Each row below holds a small network's activations on one input, seen along a few directions.
In each table, some parts of the input vary, and every possible input appears once, in random order.
A made-up example of a description, with smaller parts first: line(4) and (point or ring(9) or (values(2) and ring(5))).
Shared parts are said once, and a part with two or three values counts as separate values.
(in the rows, 128 means zero)

A family of inputs:
r1: [143 144 126 125  93 113 110 113 120 123 113  98 130 110 124 160  99]
r2: [109 123 138  94 156 118 131 107 145 109 155 133 101 133 108 126 162]
r3: [131 148 145 159 147 131 143 112 109 145 142 119 160 131  75 121 145]
r4: [114 114 148  87 140  87 127 117 156  82 159 133  70 118 162 138 149]
r5: [158 153 166 125 112  93  88 105 131 114  91  71 126  95 102 164  90]
r6: [109 116 140 122 128 113 148 166 135 110 170 182 108 122 164 122 148]
r7: [122 121 127  78 135  98 131 146 161  98 144 141 100 121 177 117 135]
r8: [161 142 165 192 125 144 126 154 125 151 110 131 184 134  83 125 117]
r9: [117 125 127  94 126 122 136 123 150 101 152 121  95 140 153 130 111]
r10: [139 133 140 173 123 142 145 137 118 149 127 144 170 133  90 131 144]
r11: [127 120 123 114 136 150 143 144 139 112 148 161 125 128 144 114 132]
r12: [132 147 105  83 114 115 119  82 120 122 147  76  98 134 122 139 116]
r13: [151 170 159 168 133 119 127 141 115 157 112 112 175 118  62 132 155]
r14: [ 91  72  99 134 143 133 122 160 130 122  91 177 103 146 244 125 103]
r15: [116  93 153 143 141 123 160 161 149 125 165 195 129 138 144 100 169]
r16: [109  86  61 134 105 168 125 128 106 156  77 133 133 163 201 132  81]
r17: [142 151 136 115 106 117  96  92 119 112 109  79 107 110 108 150 120]
r18: [151 129 123 162 117 150 133 141 107 121 134 111 149 118 115 136 119]
r19: [117 126 107 136 102 153 150 119 122 138 155 132 142 140 134 132 124]
r20: [127 122 126  87 126  94 127  99 146 102 146 114  79 117 152 135 130]
r21: [153 157 142 141 111 124  94 130 124 112  94  79 135  96 107 149  97]
r22: [140 153 141 133 127 120 122  99 120 126 125  94 130 113  81 131 143]
r23: [122  95  83 164 114 163  83 147 104 156  56 134 140 144 180 145  78]
r24: [124 133 112 117 148 146 144 110 110 157 160 141 145 137  75 107 151]
r25: [123 119 112 144 136 162 166 133 102 150 165 141 155 145  98 123 146]
r26: [126 142 124  99 124 134 130  85 126 128 153  94 112 143  98 109 140]
r27: [127 143  96  87 105 129 136 104 120 123 138  91 116 131 142 130 102]
r28: [156 175 155 135 129  98 103 112 128 141  90  98 142 101  68 135 120]
r29: [126 115 148  86 164  91 134 116 153 107 160 156 101 118 133  98 156]
r30: [143 150 149 181 113 141 122 164 117 127 107 107 153 108  95 146 112]
r31: [115 120 127 137 140 140 153 142 135 143 156 173 138 136 129  93 161]
r32: [135 114  96 179 119 151  77 159 113 163  33 122 164 128 177 157  68]
r33: [110 133 152 113 149 110 164 150 161 137 164 181 119 126 120 100 189]
r34: [116 128 147 107 171 132 155 131 134 126 152 155 128 144  95  99 157]
r35: [ 98  70  81 130 125 155 109 153 130 136  82 151 118 159 217 130 110]
Question: What do these inputs look like to the network?
Answer: line(5) and (point or ring(6))
Question: Changing only the line(5) part turns r2 into r28. The same change can be made to r31. Which row results?
Answer: r8
Question: Which other rows does r7 become when the ring(6) part takes its other values? List them by row number.
Answer: r4, r6, r15, r29, r33
Question: Which other rows does r25 become when the ring(6) part takes its other values? List them by row number.
Answer: r12, r19, r24, r26, r27
Question: A walk changes only the line(5) part. It starts at r32 and steps to r23. List the rest of the walk in order.
Answer: r16, r35, r14

A family of inputs:
r36: [152 139 155 145 135 132 118 126 114 141  81 123 179 144  84 143 125]
r37: [169 158 152 177  95 153 105 113 101 144 101  41 152 126  34 136 116]
r38: [126  99 123 162 115 132 125 180 138 129  97 141 136 142 191 134 129]
r39: [145 176 169  93 100  90 123  83 122  89 176  56 107  87  24 156 129]
r40: [146 156 164 168 165 132 130 127  90 136 126 173 170 125  53 114 156]
r41: [116 125 120 115 132 121 149 183 166 105 154 162 120 129 175 110 165]
r42: [161 182 127 164  80 134  89  99  89 141  64  19 122 109  69 160  81]
r43: [ 84  77  95  81 144 134 165 112 145 134 174 179 106 149 210  99 149]
r44: [ 94  67  47 108 110 147  92 123 118 136 106 126 103 156 242 131  64]
r45: [157 182 173 168 118 158 140  95  83 148 169  93 173 100  17 127 146]
r46: [141 118 126 157 139 162 144 186 147 140 155 181 143 139 155 117 158]
r47: [ 87  87  77  47 130 101 149 100 162  98 182 182  69 153 209 124 145]
r48: [114 108 139  86 128  89 134 159 180 100 170 146  85 104 186 137 136]
r49: [131 147 136 141 134 116  85 125  98 135  41 101 155 123 115 162  75]
r50: [131 142 179 122 171  98 133 122 139 126 127 147 125 125  70  98 159]
r51: [131 120  89 148  89 134  81 165 160 120  71 112 131 124 214 161  80]
r52: [ 96  84  53 135 143 157 148 137 122 161 116 164 115 171 217 104 111]
r53: [123 149 175  78 154  62 122 109 164 114 114 133  92 107  83 119 153]
r54: [100  75  76 131 153 169 182 136 106 147 164 207 138 154 193  90 141]
r55: [155 169 185 133 123 136 146  80 117 115 173  74 140  93  19 139 141]
Question: Changing only one part turns r45 into r54. The same change can be made to r55. Which row results?
Answer: r43
Question: What do these inputs look like to the network?
Answer: line(4) and line(5)
Question: A walk changes only the line(5) part. It starts at r48 and steps to r41. List the rest of the walk in order.
Answer: r46, r38, r51

A family of inputs:
r56: [141 137 114 169 109 155  86 137 111 145  47  94 159 137 135 130  69]
r57: [ 99  93 107  62 118 118 168 116 147 109 205 166  64 149 199 118 147]
r58: [153 145 189 158 151 108 138 148 153 131 162 158 141 109  50 104 169]
r59: [118  97 107 129 129 108 114 153 153 128  79 160 101 118 214 152 117]
r60: [ 87  83  65 165 158 178 122 153  98 182  90 176 167 163 179 115 101]
r61: [123 149 157 100 157 110 183  96 123 114 180 118 118 122  66  87 169]
r62: [128 151 170  73 152  82 141 106 162  91 193 124  78 100  77 114 161]
r63: [129 161 193 101 155  72 155 123 157 116 153 149 126 105  73 116 179]
r64: [169 185 172 142 131 106  90 113 134 104 102  79 143  89  29 161 141]
r65: [101  92  69  74 110 110 143 105 120 125 111 138  79 140 228 141 103]
r66: [140 139 122 158  95 122  77 134 139 116  73  82 141 107 153 169  81]
r67: [113 103 136 123 148 124 156 191 154 127 137 213 131 139 169 103 167]
r68: [ 92  92 103  97 132 119 168 109 136 118 191 170 111 161 184 102 173]
r69: [115  87 114 163 147 127  99 176 149 134  59 171 144 132 201 131 105]
r70: [173 178 192 166 132 105 108 147 117 136  91  99 178 100  33 137 127]
r71: [152 133  83 193 105 208  90 145  76 178  78 106 182 156 116 134  66]
r72: [ 94  89  75 121 134 131 120 115 120 135 100 137 105 141 223 130 120]
r73: [123  82  95 160 138 151 107 144 121 130  79 163 142 136 200 123 107]
r74: [156 174 155 118 123 130 102  87  94 128 144  80 138 120  35 131 125]
r75: [120 141 150  64 137 113 155  83 146 101 198 119  77 117  62 106 159]
r76: [105 105 128  64 119  89 173 131 167 106 184 171  77 132 209 123 166]
r77: [151 156 159 106 107 109 119  55 114 114 143  43 101 102  44 150 128]
r78: [107 112 131  86 142  99 165 165 176 118 149 201  94 144 190 107 158]
r79: [143 123 122 154 121 201 178 156 111 157 207 147 177 167  74  94 151]
r80: [ 96  79  99 134 149 170 175 163 109 172 187 205 174 167 162  95 164]
r81: [132 137 118 123  87 130  84 108 130 113  75  69 100 112 158 182  82]
r82: [141 142 183 154 149 121 157 130 134 123 179 142 147 107  52  96 176]
r83: [131 140  87  97  93 152 107  91  97 108  86  61 100 126 159 164  75]
r84: [110  96  92  98 113  96 129 124 140 115  94 139  73 127 219 158 108]
r85: [149 147 126 188 119 137  67 158 116 135  65 110 170 120 142 162  80]
r86: [104 100 117 123 160 135 168 165 132 138 166 210 128 144 183  94 154]
r87: [159 172 175 163 134 115 105 120 111 154 107  88 176 115  32 121 139]
r88: [154 150 124 204  91 205 136 135  91 159 159  70 209 143  57 135 119]
r89: [125 136  89 143 109 153  91  98 104 133  83  68 122 138 142 141  71]
r90: [149 175 163 104 126  90 106  99 135  88 125  52 107  95  37 154 123]
Question: What do these inputs look like to the network?
Answer: ring(5) and (point or ring(6))
Question: Changing only the ring(5) part turns r83 into r57. The same change can be made to r71. Which row results?
Answer: r80
Question: List by row number the other rows that have the ring(5) part in common with r77.
Answer: r64, r70, r74, r87, r88, r90

A family of inputs:
r91: [149 158 156 184 122 166 117 144 105 144 101 104 190 124  56 149 110]
r92: [112 101  50 106  96 136  93 131 131 129  68 118  99 146 239 154  71]
r93: [160 158 116 139 107 140  64  85 100 120  56  42 141 119  87 178  72]
r94: [106  76 109 122 133 134 128 154 138 125 116 177 105 151 188 118 119]
r95: [158 170 165 139 148 122 134 111 115 125 159 107 151 108  48 120 152]
r96: [102  91 110  79 129 108 140 129 155 111 151 166  83 141 190 123 135]
r97: [152 160 166 144 136 131 108 119 131 139 100  88 150 118  54 147 122]
r98: [ 94  99 122  67 127  98 159 122 162 109 186 161  82 128 183 116 150]
r99: [158 168 175 116 131 101 124 102 128 103 133  85 117 102  66 134 129]
r100: [148 181 162  95 129  99 142  93 135 108 173  88 103 101  53 117 152]
r101: [155 162 150 181 133 154 128 128 103 145 128 112 180 123  43 113 153]
r102: [ 94 101 107 112 135 116 172 147 145 133 168 177  94 142 198 100 159]
r103: [106  87 100 162 127 152 129 181 127 148 119 180 148 141 196 123 117]
r104: [ 98  81 104 144 140 135 154 145 119 154 134 187 148 149 192  99 152]
Question: Changing only one part turns r92 into r93. The same change can be made to r103. Which row results?
Answer: r91
Question: What do these inputs look like to the network?
Answer: values(2) and (point or ring(6))
Question: Which other rows does r96 become when the values(2) part takes its other values? List them by row number.
Answer: r99

A family of inputs:
r105: [151 127 119 153 127 166  73 115 100 157  64  75 140 126  84 151  83]
r106: [128 153 143 135 121 129 177 146 125 136 166 142 152 120 109 120 152]
r107: [124 127 127 127 136 112  74 136 147 121  78 141  99 109 160 132 102]
r108: [144 149 134 176 101 131 108 137 117 139  91  91 156 118 127 161 103]
r109: [109 108 151 100 155  91 153 129 149 124 153 177 123 124 152  99 177]
r110: [120  86 117 131 120 129 108 172 150 118 127 170 111 126 206 133 120]
r111: [122 107 156 110 142 100 160 134 155 111 185 186 104 117 152 114 167]
r112: [ 98 110 129 104 158 149 172 114 113 141 159 174 148 159 103 100 156]
r113: [111  88  82 126 132 172 131 139 105 156 110 173 155 170 156 101 109]
r114: [126 126 102 153 118 142 142 149 116 167  97 126 165 143 170 129 116]
r115: [113 152 132 147 143 131 174 129 132 158 152 142 140 137 103 111 171]
r116: [137 120  98 163 102 140 142 170 116 154 117 130 154 139 168 142 116]
r117: [102 112  57  61  95 128 107  86 142 122 134  67  61 145 203 134  80]
r118: [124 116 134 138 136 101  91 147 154  98  94 133 105 114 161 164 105]
r119: [149 145 162 130 119 138 130 116 121 105 147  87 127 115  42 131 123]
r120: [134 146 168  99 155  77 117 114 159 111 126 148  95 101 103 109 142]
r121: [123  89  88 148 114 183 123 162 101 113 135 145 151 154 160 133 117]
r122: [155 119 125 158 108 158  96 127 110 107 101  80 143 125 111 157  88]
r123: [146 177 160 134 127 103 143 102 129 147 123 105 142 132  64 122 151]
r124: [146 139 175 107 150  77 131 115 169  85 149 139 112 106 118 137 147]
r125: [153 159 153 125 157 141 118  86 111 141 118  95 136 116  23 127 127]
r126: [117 111 138 121 138 163 169 129 111 111 195 158 143 142 107 108 148]
r127: [111  92 108 125 137 124 109 154 137 132 104 179 114 136 210 115 133]
r128: [102 124  89  48 108 106 151  57 140 115 186  67  49 134 147 103 143]
r129: [155 189 161 142 118 113 132 127 120 114 150 112 145  97  71 136 144]
r130: [128 156 119 166 110 125  98 136 101 146  67  88 156 121 117 159 108]
Question: Changing only one part turns r115 into r114. The same change can be made to r128. Which row results?
Answer: r117
Question: What do these inputs look like to the network?
Answer: values(2) and (point or (values(3) and line(4)))
Question: Which other rows does r126 become when the values(3) part takes its other values? List them by row number.
Answer: r106, r111
Question: Which other rows does r105 become when the values(3) part takes its other values? List them by row number.
Answer: r107, r130
Question: A walk changes only the line(4) part. It starts at r120 and steps to r124. List the rest of the walk in order.
Answer: r111, r109
